Each row below holds a small network's activations on one input, seen along a few directions.
Each table varies a few parts of the input and shows all the possible inputs, shuffled.
Descriptions start from the smaller parts, as in this example, which fits no table here: ring(8) and (point or ring(11) or (values(2) and line(6))).
Shared parts are said once, and a part with two or three values counts as separate values.

Other details of the inputs shift rows strongly along two fixed directions, in all tables alike. That doesn't count.

Rows:
r1: [0.891,-2.774,-0.527,-5.730,-8.793,-1.474,-4.651,1.345,-3.392,1.187,-2.308,-4.581]
r2: [6.821,-1.545,1.551,3.002,2.361,0.617,4.344,-0.168,0.604,-2.779,3.354,2.966]
r3: [0.524,1.220,2.917,0.600,-0.623,-3.363,1.445,1.225,1.326,1.871,1.592,2.009]
r4: [-1.861,0.511,0.458,2.438,1.540,1.135,-0.022,-4.377,-1.493,0.014,-1.520,0.472]
r5: [4.725,-2.497,1.409,-0.741,-0.675,-0.152,3.884,-0.151,0.921,-1.124,0.774,1.722]
r6: [4.334,-2.603,1.123,-5.785,-8.009,-1.770,-1.316,0.037,-3.548,0.687,-0.269,-2.626]
r7: [-5.644,3.707,-1.884,2.893,5.398,0.853,-2.854,0.811,2.809,-0.800,0.134,-0.810]
r8: [-4.650,2.695,-1.472,3.304,5.560,-0.176,-0.450,1.227,3.377,0.483,0.481,1.484]
r9: [-4.549,-0.944,-2.892,-5.308,-3.781,1.812,-5.573,-0.439,-2.239,-0.368,-4.447,-5.159]
r10: [-6.011,1.105,-0.231,-2.593,-3.197,-1.861,-6.064,2.349,0.348,2.659,-1.748,-2.690]
r11: [3.500,-1.777,-0.729,-0.400,-0.299,0.209,2.462,-0.120,-1.064,-0.760,0.693,-0.217]
r12: [2.557,-4.903,1.311,-0.900,-2.433,0.232,2.560,-0.168,0.878,0.274,-1.149,2.109]
r13: [-3.180,6.583,-0.645,4.109,4.496,-0.396,-0.324,0.440,0.744,0.020,1.916,0.979]
r14: [-3.970,-0.608,-2.476,-5.028,-3.037,1.603,-5.382,-0.413,-1.686,-0.758,-3.261,-5.728]
r15: [-5.351,-0.613,-1.655,1.615,1.010,1.110,-1.631,0.487,1.543,2.289,-2.950,-0.409]
r16: [3.133,-3.783,0.872,-1.227,-1.534,0.238,3.001,0.327,0.237,-0.127,-1.038,2.811]
r17: [1.680,1.561,0.419,-3.325,-1.901,-0.487,-1.804,0.222,-2.193,-2.317,1.567,-0.485]
r18: [6.443,-0.401,1.791,-2.916,-3.971,-1.494,1.882,-0.075,-3.281,0.482,2.709,0.093]
r19: [-7.895,4.499,-2.400,2.772,5.640,1.259,-3.997,0.720,3.340,0.426,-0.457,-1.271]
r20: [7.146,-1.587,0.636,2.547,1.153,1.268,4.414,-0.704,-1.083,-2.152,3.408,1.235]
r21: [0.347,1.271,-0.548,3.108,3.176,0.977,2.116,-0.167,0.606,-0.349,1.806,0.153]
r22: [3.338,-1.267,1.518,5.318,3.006,-0.236,7.727,0.846,1.900,1.385,0.457,5.023]
r23: [5.233,0.009,3.281,-2.305,-1.816,-2.493,2.275,0.583,-0.876,0.038,2.944,2.083]
r24: [-1.336,-2.055,0.534,-3.321,-3.110,1.325,-3.905,-4.758,-2.310,-1.711,-2.972,-1.805]
r25: [-1.344,0.764,0.119,3.890,4.360,0.086,3.386,0.529,3.438,1.303,-0.322,3.845]
r26: [-4.882,3.432,-2.481,3.982,5.481,1.177,-1.524,0.393,1.095,0.125,0.607,-1.203]
Each input here is: values(2) and (point or line(4) or line(8)).
Q: Changing only the values(2) part turns r13 into r17. The same change can be made to r1. Which row results?
A: r10
Q: Change only the line(8) part in r9. List by row number the other rows that result.
A: r11, r14, r15, r20, r21, r22, r26
Q: A walk changes only the line(8) part. It starts at r12 and steps to r16. List the rest of the walk in order.
A: r25, r5, r8, r19, r7, r2
Q: Change only the values(2) part in r3. List by row number the other rows that result.
A: r6

Rows:
r27: [-5.769,1.500,-2.702,-1.109,0.622,2.181,-5.776,-1.746,-1.264,-0.874,-2.335,-4.435]
r28: [0.115,-0.347,2.868,2.085,-0.286,-2.681,3.276,0.378,1.574,3.278,-0.135,4.048]
r29: [-3.150,2.976,-0.052,2.202,2.137,-0.782,-2.504,0.952,0.753,0.942,1.232,-0.476]
r30: [5.191,-2.027,0.097,-2.286,-2.678,0.711,2.478,-1.474,-2.638,-1.638,0.264,0.097]
r31: [1.364,0.201,0.516,5.264,4.665,0.956,3.424,-1.068,1.825,-0.706,1.508,2.458]
r32: [1.336,2.438,1.777,2.788,2.447,-1.719,2.028,0.608,0.813,0.515,2.784,2.452]
r33: [-3.641,1.528,-0.732,1.934,3.693,0.822,-0.971,-0.128,2.261,-0.385,-0.416,0.931]
r34: [4.822,-2.922,0.394,-2.823,-2.644,0.670,2.601,-0.676,-1.775,-1.259,0.104,0.382]
r35: [1.605,-0.774,0.378,-5.112,-4.612,-0.909,-2.013,0.673,-2.221,-0.303,-0.040,-2.121]
r36: [1.383,1.053,-0.271,5.305,3.926,0.586,4.609,-0.788,0.696,0.357,0.921,2.452]
r37: [-6.954,3.463,-1.477,-3.557,-1.399,-0.421,-7.577,0.621,-1.004,0.422,-1.574,-4.245]
r38: [-4.368,3.539,-0.469,2.325,1.947,-0.836,-2.641,1.280,1.063,1.332,0.335,-0.547]
r39: [3.011,-2.419,0.154,-3.724,-2.730,1.291,-1.002,-2.046,-1.901,-2.789,-0.290,-1.667]
r40: [1.172,-2.074,-0.890,-4.849,-4.704,-0.433,-2.027,1.666,-1.215,-0.039,-0.821,-3.158]
r41: [-6.078,0.567,-2.091,-3.371,-0.385,1.498,-5.669,-0.203,0.078,-0.604,-2.746,-2.926]
r42: [4.860,-4.626,0.143,-1.784,-2.714,1.030,2.056,-0.217,-0.896,-1.571,-0.340,0.176]
r43: [0.287,-0.254,0.083,5.037,4.442,0.833,2.913,0.224,2.785,-0.279,0.777,2.759]
r44: [-3.047,0.923,-1.546,2.556,3.162,1.209,0.430,0.376,1.323,0.860,-1.072,0.064]
r45: [5.239,-2.238,0.980,-2.121,-3.998,-1.111,1.710,1.215,-1.504,-0.071,1.174,-0.156]
r46: [0.471,1.867,0.892,1.868,2.279,-1.684,2.965,1.894,2.014,1.334,1.798,2.402]
r47: [-3.291,-0.310,1.324,1.504,-0.947,-2.045,-0.173,0.712,1.683,3.899,-1.825,1.642]
r48: [5.441,-2.065,0.624,-2.129,-2.221,0.835,1.861,-2.253,-2.449,-2.421,0.696,-0.131]
Q: What is each input in this table made of?
A: values(2) and (point or line(4) or ring(6))
Q: Changing only the values(2) part turns r33 into r43. The same change can be made to r35. Which row results?
A: r45
Q: Change only the line(4) part in r35. List by row number the other rows that result.
A: r32, r37, r46
